A small network was shown many inputs. Here are its activations along a few directions, one row for each input.
In each table, some parts of the input vary, and every possible input appears once, in random order.
Descriptions start from the smaller parts, as in this example, which fits no table here: one of 2 separate values, together with either a single point or one of 9 places around a ring or (one of 6 places along a line, together with one of 8 places around a ring).
Shared parts are said once, and a part with two or three values counts as separate values.

Other details of the inputs vary at random and push rows far along three fixed directions, the same in every table; ignore that.

Rows:
R1: [-22  26  13  -1  33   8   3 -11  51  -2  19  19]
R2: [ 22 -26 -29  11 -50 -18  21  -2 -43  -4   3 -13]
R3: [ -3  62   5 -10   3  56  -7  35 -53 -21   7  17]
R4: [-41 -37  22  -7  -2 -16 -46   2 -65  34  20  36]
R5: [ 16  41 -24  23  -8  38  14  14  10 -33  -6  -6]
R6: [ 38  41   4 -18 -91  -7  -7 -12   2 -33   7  40]
R7: [ 30 -41 -28  15 -43  -9  -3   1 -52 -17 -12  -3]
R8: [-13  20  28 -12 -53 -23 -19 -56  41  -1  26  57]
R9: [-12   6  25  -7 -45 -19 -36 -47  34 -20  33  60]
R10: [-15  37  25 -12  28   7   2 -23  52   7   7  10]
R11: [-21 -53 -12  13  -3 -33 -27 -34 -14  19   9  12]
R12: [-15 -33  16 -23  54  -9   1  29  17  34 -27 -33]
R13: [ 16  46 -25  24  -4  34  12  11   7 -34   1 -10]
R14: [ 25  33 -17   4  -4  48   6  11   3 -38 -12  -2]
R15: [ 19  46 -14   5  -5  27  35  15  12 -35  -1   2]
R16: [ 20  -8 -32  10  31  12  42  31 -33   4 -15 -59]
R17: [-16  13   9  -2  33  29 -27 -15  43  -6   9  15]
R18: [ 17  -5 -12  12  21   0  50  42 -20   0 -29 -60]
R19: [-13  31  26 -10  23  10  12 -11  59  12  11  17]
R20: [-25  17   1   1  30  28 -16 -21  45  -1   2  18]
R21: [ 30  -3   0   8 -57 -42  32  -1 -32   1   3 -27]
R22: [-22 -44  -2   0 -12 -36 -20 -37  -8  24  12   1]
R23: [ 40 -12   6 -10 -53 -32  23  -4 -39  -4  -3 -22]
R24: [-24 -29  12  -9  59 -11  20   8  14  31 -22 -37]
R25: [ 29  29 -24  -2 -81   6 -30 -16 -12 -44  16  40]
R26: [-12 -42  16 -19 -18 -48 -24 -11   0  23   5   6]
R27: [-15   8  -8   1  38  28 -44   0  39  -5   0  30]
R28: [-24 -25  14   7  58 -19  18  17  19  32  -9 -43]
R29: [-19 -59 -11  15  -9 -30 -17 -22  -6  24  13  19]
R30: [ -6  25  37 -17  22  17  -4 -11  56   4   0  16]
R31: [-15 -37  23 -13  58  -5  11  17  15  28 -22 -35]
R32: [-25   8  -6  27  33  26 -23  -5  47  -4   4  26]
R33: [-13 -32  29   0 -28 -52   4 -20  13  36   9  -3]
R34: [-41 -22  47 -26 -12 -32 -25   4 -55  35  22  26]
R35: [-34   2  57 -35  60   0   6  37 -36  58  -4 -22]
R36: [ 21 -33 -39  19 -41 -14   5  -8 -53 -13 -11  -5]
R37: [ 36  58   0 -18 -10  23  14  21  13 -25 -11  -6]
R38: [ 27  28 -29  17   9  46  -4  11  -5 -45  -8   6]
R39: [ 30   8  -6  -4  24  -5  62  31 -22  13 -17 -63]
R40: [ 26 -15 -26  -9  22  20  18  47 -31   4 -39 -55]
R41: [ 18  52 -15   2   1  24  26   3   4 -40  -5  -5]
R42: [-22  10 -12  18  43  24 -18 -12  40  -4  17  29]
R43: [ 21 -29 -37  35 -42 -23   4   1 -49 -13   1 -12]
R44: [-12 -62  -7  -2 -13 -27 -44  -9  -7  23  -4  20]
Each input here is: one of 4 places along a line, together with either a single point or (one of 2 separate values, together with one of 5 places along a line).
Changing only the place on the line of 4 turns R7 into R30. The same change can be made to R42. Which row results? -> R39
Changing only the place on the line of 4 turns R17 into R9. The same change can be made to R13. Which row results? -> R28
A walk changes only the place on the line of 5. It starts at R40 and steps to R14. List the rest of the walk in order. -> R20, R2, R5
Which other rows does R2 become when the choice among 2 separate values takes its other values? List them by row number. -> R16

Rows:
R45: [-17  27  11   0  38  28   0  -4  56  -3   1  11]
R46: [ 19  34 -34  13  10  51   2  23 -25 -36 -10   0]
R47: [ -8  30  14   2 -40  -1 -34 -42  46 -19  28  57]
R48: [-38 -18  28 -13  61   4 -11   4  27  38  -4  -6]
R49: [ -1 -28 -16  11  -4   0 -17   3 -25  -1  -2   4]
R50: [  2 -16   6  -3 -15 -11   2   4 -14   6  -3  -3]
R51: [  5 -12   0  -4 -15 -16   0   0  -8   6   0 -12]
R52: [ -5  -8   6  -5  -9 -11   1  -1 -28   7   3  -3]
R53: [ 22  47 -10   4   1  35  22  24 -13 -33 -10  -8]
R54: [  1 -28 -21  16  -4  -5 -12  -3 -18  -2  -3   0]
R55: [  2 -14   1  -3 -16 -15   4   4  -9   5  -2  -7]
R56: [-19  33  15  -1 -38  -1 -33 -36  36 -21  32  62]
R57: [ 23  29 -41  21   7  44  12  16  -7 -39 -11  -7]
R58: [  0  -8   3  -6 -11 -11   0   2 -23  12   1  -2]
R59: [ -8  16   5   1  72  26  23  26  19   9 -21 -37]
R60: [  5 -11  -1   2 -13 -18   6  -2  -9   9  -3  -6]
R61: [  2 -10   4  -7 -12 -10  -3  -2 -20   9   1  -7]
R62: [  7 -15  -2  -7 -12 -18   3  -1  -7   3  -3  -7]
R63: [  9 -18  -4  -3 -12 -18  11 -10  -2   3  -3 -10]
R64: [  2 -11   1  -2 -12 -17   4   4 -14   6   5  -5]
R65: [ 21  32 -38  16   7  44   4  25 -13 -39 -12  -4]
R66: [-14  32  12  -2 -40  -1 -34 -33  41 -16  30  64]
R67: [  5 -12   2   3 -11 -18   7  -2 -12   6   3  -6]
R68: [-29 -21  20  -6  59  -3  -5  -7  46  36  -3 -18]
R69: [-20  31  12   1  42  26   0  -7  50  -4   5  10]
R70: [  3 -12   3  -3 -13 -13   2   4 -16  10  -2  -2]
R71: [ -1  -9   5  -5  -9 -11   1   2 -26   9   6  -1]
R72: [-33 -20  21  -4  62  -4  -1  -3  41  36   2 -12]
R73: [  5 -15   2   2 -15 -16   7  -2  -7   5  -4  -7]
R74: [  6 -13   5  -4 -14 -12  -2   1 -13   7  -1  -8]
R75: [  5 -13  -4   2 -14 -17  11  -5  -5   9   0  -8]
R76: [ 26  46 -10   4   1  36  22  28 -11 -31  -7  -6]
R77: [ 10 -16  -1  -3 -11 -19   6  -7  -5   3  -5  -8]
R78: [  4 -13   2 -11 -10 -12   0  -3 -20   6  -2  -3]
R79: [  8 -16   3  -7 -12 -14   1   0 -12   4  -4  -4]
Changing only one part turns R74 into R47. The same change can be made to R79. Which row results? -> R77
What is each input in this table made of? -> one of 5 places along a line, together with either a single point or one of 6 places along a line
A walk changes only the place on the line of 5. It starts at R45 and steps to R73. List the rest of the walk in order. -> R55, R50, R48
Which other rows does R65 become when the place on the line of 5 takes its other values? List them by row number. -> R46, R49, R54, R57
